Each row below is a small network's average activation on inputs in which a field has the value named, seen along a few directions.
Values that are neighbours, or in one group, have similar rows; names and order tell nothing.
In the rows, zero is written as 500.
Strong random noise was added to every row along 5 fixed directions; ignore it. To show where, here is one row again and again, with new noise each time:
[499 214 168 506 325 719 787 464 605 472 330 583 371 322 628 369 471 661
 545]
[520 274 426 604 220 692 435 710 384 533 654 244 447 579 633 559 397 851
 892]
[632 374 543 467 311 760 257 705 244 387 530 415 714 530 509 526 461 427
 754]
[719 367 595 597  90 335 667 701 179 623 377 139 314 599 566 677 440 764
 464]
[404 414 340 513 478 589 667 623 609 687 477 663 341 572 626 513 468 600
 649]
[597 359 444 589 201 454 843 679 377 677 284 456 259 562 620 572 491 678
 489]
[626 478 560 432 400 422 434 588 316 548 462 381 510 549 486 615 445 466
 430]


Field LOMIB:
nined: [473 571 533 460 590 458 692 689 559 776 299 816 374 644 544 589 547 292
 383]
toku: [580 499 648 555 381 416 388 510 376 396 607 207 555 533 354 560 484 540
 458]
vegus: [457 619 539 702 515 334 764 410 604 557 452 451 332 568 577 462 589 708
 482]
lafeb: [505 907 856 478 722 200 235 472 428 509 605 494 557 685 403 664 513 259
 307]
tav: [384 529 478 432 637 616 458 574 585 556 482 773 622 485 526 484 549 387
 597]
lumar: [487 650 561 439 720 139 483 317 655 564 658 366 503 462 433 541 472 675
 426]
rosib: [510 496 655 497 527 544 155 405 412 231 691 170 729 391 420 512 413 584
 646]
nul: [320 561 500 685 591 492 541 476 659 573 710 467 298 610 576 508 484 677
 645]
zeki: [712 569 748 453 324 223 435 577 256 489 596 111 545 538 394 651 505 567
 373]
bivir: [599 342 423 533 371 506 355 230 442 238 475 161 461 299 436 385 552 600
 285]
ronad: [353 295 340 595 419 868 536 591 470 441 500 677 536 451 604 395 524 532
 740]
soge: [580 636 627 394 526 537 330 632 446 378 561 519 759 507 403 463 513 365
 642]
bino: [627 703 867 706 350 399 678 791 323 647 342 609 544 765 459 557 634 387
 658]
givo: [517 399 533 704 201 661 766 744 335 587 283 671 415 645 581 448 596 528
 707]
tobug: [411 526 393 458 652 592 395 315 571 461 511 644 491 442 506 439 517 313
 297]
LOMIB is arranged as a 3 by 5 grid.
What is the length, in steps, of the shortest route from zeki to tobug?
Answer: 4
Each value of LOMIB is a pair of two hidden parts, and every pair occurs once (5 first parts, 3 second parts).
toku and nul share the first part; toku and bino share the second. Which value has the first part of bino and the second part of nul?
Answer: vegus
tobug and ronad share the first part; tobug and bivir share the second. Which value has the first part of bivir and the second part of ronad?
Answer: givo

Field FEK:
zuro: [386 499 466 619 464 748 610 628 544 609 405 818 349 627 609 431 623 438
 660]
vebuf: [464 509 395 688 400 410 722 334 613 508 458 390 304 501 626 423 532 737
 410]
futor: [578 396 463 356 549 236 307 343 445 494 678 105 494 372 390 614 359 759
 300]
mudaz: [498 522 333 378 723 560 647 466 694 508 458 742 573 409 482 438 479 340
 472]
roka: [497 555 664 542 430 383 437 464 485 400 598 361 573 457 462 476 487 628
 614]
noru: [524 499 337 306 629 329 518 269 560 483 377 563 440 394 405 496 451 289
  44]
lem: [330 417 362 569 624 689 325 281 708 416 678 456 488 405 595 392 476 657
 616]
mav: [329 438 456 529 522 832 307 594 526 481 716 592 513 556 547 514 520 436
 774]
zeved: [607 510 637 518 369 447 446 808 241 639 464 412 536 741 544 689 438 456
 588]
fufu: [603 499 618 541 389 519 712 566 423 395 313 516 547 412 484 462 587 480
 513]
num: [465 526 454 497 499 420 677 589 627 633 446 627 471 525 475 450 500 572
 601]
FEK is arranged as a line.
Which values are neighbours of roka? Give them in the order they are listed.
Answer: fufu
Which values are neighbours of lem? Give them in the order they are listed.
Answer: zuro, vebuf
Which values are neighbours of futor? Give them in the order they are listed.
Answer: mudaz, zeved
